These are the activations of a small network on made-up records, seen along a few directions, one row for each record.
Each row is followed by the record's values for the fields P, Y, C, L.
Not every record has every field; a missing one is left out.
Other fields move the rows too, some of them a lot.
In the rows, 500 means zero.
Strong random noise was added to every row along 12 fixed directions; ignore it. To show where, here is one row again and again, with new noise each time:
[252 615 526 573 329 488 429 672 547 499 684 410 503 520 623 548 447 550
 673 291 402 569 607 632 442 476 433 449 658 485 296 512]
[107 559 653 330 632 483 396 656 522 221 927 292 715 417 582 439 423 751
 635 390 733 356 371 258 383 738 465 465 488 499 459 444]
[443 509 493 407 379 487 806 314 465 341 689 537 663 403 370 512 376 554
 608 460 402 421 518 459 426 489 355 305 742 455 714 558]
[441 372 359 463 551 503 458 576 469 386 461 550 514 367 486 426 401 463
 411 466 485 488 596 581 475 539 482 428 488 638 546 492]
[473 508 615 568 487 602 680 466 378 396 787 427 738 597 453 594 519 607
 607 444 615 381 598  78 477 621 566 615 446 517 692 519]
[373 608 407 268 554 371 649 415 440 212 472 641 443 480 514 424 648 500
 609 512 246 401 475 363 342 497 729 495 564 294 413 409]
[517 529 601 329 408 203 650 620 459 310 599 640 492 521 556 646 520 610
 684 523 275 554 470 227 365 616 713 542 542 496 604 339]
[413 351 396 461 706 402 595 818 217 404 442 618 314 448 395 454 589 500
 564 613 459 479 537 638 517 569 712 585 334 670 420 526]
[194 273 535 481 676 517 542 548 346 239 738 466 860 521 365 474 304 576
 510 237 598 370 734 575 560 721 306 258 690 677 537 614]
[466 704 458 521 598 636 646 490 383 520 575 408 405 454 427 427 579 612
 605 474 665 329 388 443 443 434 547 603 323 372 530 607]
[545 592 459 415 724 507 401 390 451 342 498 477 493 643 509 544 383 524
 314 485 628 307 636 509 349 565 571 810 234 428 560 383]
[521 291 561 507 628 380 328 411 424 448 537 526 591 565 579 557 517 370
 340 395 622 437 633 318 489 661 657 641 254 624 550 289]
[624 607 545 487 511 418 392 515 756 534 568 441 584 591 472 554 411 701
 357 408 443 496 519 380 431 660 349 575 596 377 698 488]
[694 542 465 686 356 547 535 447 766 866 518 426 453 417 371 413 688 568
 414 477 400 574 365 381 588 503 320 427 668 342 690 636]

[607 438 349  83 728 249 265 484 639 165 121 675 432 249 621 364 272 531
 247 537 514 473 338 549 381 594 547 346 351 589 631 312]
P=p2 Y=y3 C=c2 L=l2
[479 401 468 485 643 504 560 502 509 579 467 551 493 439 324 365 639 505
 452 537 433 491 382 527 574 541 454 345 641 419 494 586]
P=p1 Y=y2 C=c2 L=l1
[372 411 547 393 436 401 585 334 368 408 592 522 484 401 507 534 348 381
 567 527 552 470 471 791 457 415 424 372 535 590 455 433]
P=p2 Y=y2 C=c1
[406 639 589 515 543 571 352 414 498 579 515 381 526 389 635 442 527 501
 598 251 797 427 303 393 497 426 521 384 322 444 391 467]
P=p1 Y=y3 C=c2 L=l1
[616 439 426 628 603 550 402 806 450 611 244 525 413 498 495 469 504 556
 466 444 573 585 545 587 655 524 521 489 366 692 484 651]
P=p2 Y=y3 C=c2 L=l1
[777 562 592 495 391 291 387 481 639 537 326 601 419 809 667 739 487 486
 405 533 279 631 670 408 462 556 624 773 451 442 541 332]
P=p2 Y=y3 C=c2
[419 492 412 641 642 731 218 386 659 567 461 350 622 658 464 402 431 471
 205 364 586 424 720 755 573 532 236 533 599 420 371 625]
P=p2 Y=y1 C=c1
[661 552 499 634 324 632 724 561 618 621 499 503 706 410 338 478 532 682
 617 414 420 588 421 203 634 500 339 219 798 499 769 755]
P=p1 Y=y3 C=c1 L=l1
[568 395 384 484 597 499 469 664 611 534 379 468 566 227 354 299 485 673
 425 441 631 501 320 475 657 612 313 205 553 659 704 720]
P=p3 Y=y3 C=c1
[589 432 335 516 526 637 712 389 358 465 316 661 477 448 371 456 421 399
 464 506 403 473 616 614 500 369 472 370 569 515 604 600]
P=p1 Y=y2 C=c2 L=l1
[324 658 505 441 569 674 201 609 736 484 693 272 500 407 603 360 580 586
 413 681 651 474 294 344 400 538 493 675 427 368 341 418]
P=p1 Y=y1 C=c1 L=l2
[378 352 727 502 308 124 317 518 638 638 716 464 531 465 633 600 557 427
 578 350 412 662 414 544 535 618 459 365 644 568 384 293]
P=p3 Y=y1 C=c2 L=l1
[356 577 557 563 582 618 527 514 494 408 620 464 705 795 440 576 399 609
 515 315 407 441 766 548 489 578 369 505 736 367 417 607]
P=p1 Y=y2 C=c2 L=l1
[442 190 637 492 583 277 333 518 496 572 579 514 590 471 453 523 506 379
 401 502 547 583 461 639 620 651 443 381 545 680 447 380]
P=p1 Y=y3 C=c1 L=l1
[702 319 409 642 517 399 366 525 658 747 293 601 436 513 460 451 604 438
 259 353 338 611 598 482 595 597 480 442 548 504 608 500]
P=p3 Y=y2 C=c2 L=l1
[490 572 484 632 308 631 476 350 608 533 499 481 587 666 585 536 614 411
 498 440 319 547 684 370 507 431 517 554 671 366 394 517]
P=p2 Y=y2 C=c1
[605 640 548 599 330 539 653 618 455 589 435 519 450 548 546 603 499 576
 714 463 452 599 494 445 543 397 522 480 523 514 529 608]
P=p2 Y=y3 C=c2 L=l1
[489 240 382 688 313 662 469 278 556 493 519 485 800 467 476 450 506 270
 355 384 457 524 796 417 655 493 366 339 682 674 564 567]
P=p3 Y=y3 C=c1
[599 550 280 572 327 573 367 455 671 583 249 570 452 311 590 388 549 366
 415 371 350 605 521 476 506 340 514 355 573 497 470 497]
P=p3 Y=y1 C=c1 L=l1
[324 383 530 251 564 359 615 293 344 161 644 626 611 548 436 574 355 344
 496 649 362 419 614 689 361 501 533 501 630 498 422 315]
P=p1 Y=y2 C=c1 L=l1
[614 389 283 341 868 438 470 352 341 191 125 696 551 599 386 413 473 419
 248 443 489 301 719 575 516 575 641 553 329 542 539 505]
P=p3 Y=y3 C=c1
[335 547 467 645 306 685 593 185 380 490 703 397 585 544 545 556 378 285
 544 353 570 385 750 740 445 290 387 529 523 482 387 496]
P=p3 Y=y1 C=c2 L=l2
[498 414 443 606 429 731 481 269 511 510 678 386 596 412 557 409 679 325
 369 628 658 393 536  85 470 490 646 711 288 495 579 386]
P=p3 Y=y2 C=c2 L=l2
[515 570 574 448 705 522 548 664 387 478 515 409 495 422 416 448 505 705
 587 532 796 402 270 426 570 574 505 502 300 572 579 623]
P=p2 Y=y3 C=c1 L=l1
[280 586 602 585 464 503 524 294 593 625 788 351 611 588 401 472 572 511
 537 269 460 417 524 649 499 519 270 396 782 245 369 563]
P=p3 Y=y2 C=c2 L=l1
[632 562 483 448 545 455 204 481 674 423 430 485 547 585 658 600 248 532
 242 392 565 495 658 440 348 588 483 699 345 516 607 299]
P=p3 Y=y2 C=c2 L=l1
[581 498 403 575 310 587 580 860 446 448 465 495 527 278 552 509 426 632
 670 526 582 612 482 263 560 479 565 434 406 824 672 626]
P=p3 Y=y3 C=c1
[630 664 389 436 256 533 516 724 539 281 493 512 464 447 663 643 294 594
 567 697 445 583 608 327 341 432 630 756 361 680 642 421]
P=p3 Y=y3 C=c1
[357 399 564 472 588 575 313 536 537 580 652 349 494 234 577 346 548 479
 472 560 830 475 214 371 513 545 488 429 302 585 477 415]
P=p1 Y=y1 C=c2 L=l1
[667 487 535 553 580 273 542 459 450 716 284 580 344 528 407 471 785 473
 549 379 472 500 351 520 651 505 617 435 409 440 466 564]
P=p3 Y=y3 C=c1
[612 529 454 575 470 558 637 422 339 471 411 531 514 569 501 564 476 471
 561 421 581 425 636 452 537 431 569 569 343 574 588 568]
P=p3 Y=y3 C=c2
[436 540 588 597 510 665 393 424 590 737 733 254 447 450 484 456 469 493
 429 642 778 460 332 670 512 452 289 608 401 447 473 509]
P=p1 Y=y1 C=c2 L=l1
[527 396 611 581 211 475 625 448 463 510 689 527 559 615 540 695 503 376
 576 702 327 629 641 411 485 473 551 633 626 584 527 401]
P=p2 Y=y1 C=c1
[494 242 613 554 377 382 345 370 541 532 585 546 684 569 588 663 286 296
 365 366 464 611 712 605 505 542 412 412 601 680 519 305]
P=p1 Y=y2 C=c1 L=l1

Which values does each new row have?
[376 456 487 430 345 388 654 355 455 462 512 547 464 342 568 404 680 403
 709 436 411 499 375 426 537 429 576 264 579 465 428 498]
P=p3 Y=y3 C=c2
[532 650 497 455 595 522 401 608 656 455 461 470 498 676 498 524 467 658
 418 562 402 504 543 501 453 585 447 644 573 351 478 520]
P=p1 Y=y3 C=c2 L=l1
[327 672 381 487 554 795 483 569 466 275 541 415 653 384 613 357 503 619
 582 308 665 365 531  91 408 500 616 467 398 458 486 559]
P=p3 Y=y2 C=c2 L=l1
[819 544 454 514 498 527 319 266 699 650 150 511 561 297 617 414 337 556
 318 148 770 482 345 322 553 464 349 208 346 536 818 538]
P=p2 Y=y2 C=c2
[551 411 455 425 501 317 481 579 562 542 387 556 437 281 459 381 640 519
 518 498 469 559 285 430 578 556 544 309 506 576 555 518]
P=p3 Y=y3 C=c1
[686 287 553 539 493 358 401 760 466 617 265 610 505 271 588 482 541 559
 554 347 634 670 319 187 667 610 630 224 352 823 680 514]
P=p2 Y=y2 C=c1
[420 496 469 479 415 507 362 669 606 471 450 497 432 489 650 506 352 543
 492 510 424 620 558 651 459 504 417 456 585 562 426 495]
P=p2 Y=y1 C=c2
[494 571 590 452 518 436 300 871 576 423 566 359 566 386 655 562 216 809
 568 351 816 531 407 396 484 657 405 469 307 759 651 523]
P=p3 Y=y3 C=c2
[502 627 472 514 514 674 602 575 285 426 551 451 461 454 480 579 319 512
 601 607 722 426 509 602 427 352 539 649 272 624 520 525]
P=p1 Y=y3 C=c1 L=l1
[739 460 513 464 417 397 506 268 515 588 308 552 500 256 598 479 415 436
 491 321 719 488 312 342 535 429 498 286 284 616 762 432]
P=p3 Y=y3 C=c2 L=l1
[188 573 503 358 809 447 380 693 466 230 451 486 608 641 459 410 405 729
 545 230 476 395 587 753 511 663 387 316 702 427 257 670]
P=p2 Y=y2 C=c1
[450 286 563 610 604 445 364 289 435 667 437 483 558 478 486 452 470 335
 383 190 686 455 531 751 633 515 349 277 477 576 437 507]
P=p2 Y=y2 C=c2 L=l1
[620 643 642 547 366 265 465 288 586 690 391 507 438 601 654 578 658 487
 631 162 479 512 414 391 543 462 557 415 453 331 463 449]
P=p3 Y=y3 C=c2
[411 613 495 339 476 512 643 493 510 282 701 469 513 531 461 530 427 588
 546 776 410 433 486 480 345 511 512 674 562 408 539 446]
P=p3 Y=y3 C=c2 L=l1
[586 654 468 417 322 509 522 582 564 389 436 495 411 495 653 620 211 590
 546 589 483 568 554 618 390 410 430 583 463 575 596 486]
P=p2 Y=y3 C=c2
[420 557 525 633 573 550 757 457 383 608 568 459 564 663 221 457 721 582
 652 403 425 403 529 638 676 495 385 390 734 344 408 802]
P=p3 Y=y3 C=c1
[462 747 341 436 443 649 342 524 682 450 355 468 462 361 634 418 258 571
 457 324 513 516 483 647 359 346 358 366 564 411 451 522]
P=p1 Y=y2 C=c2 L=l1
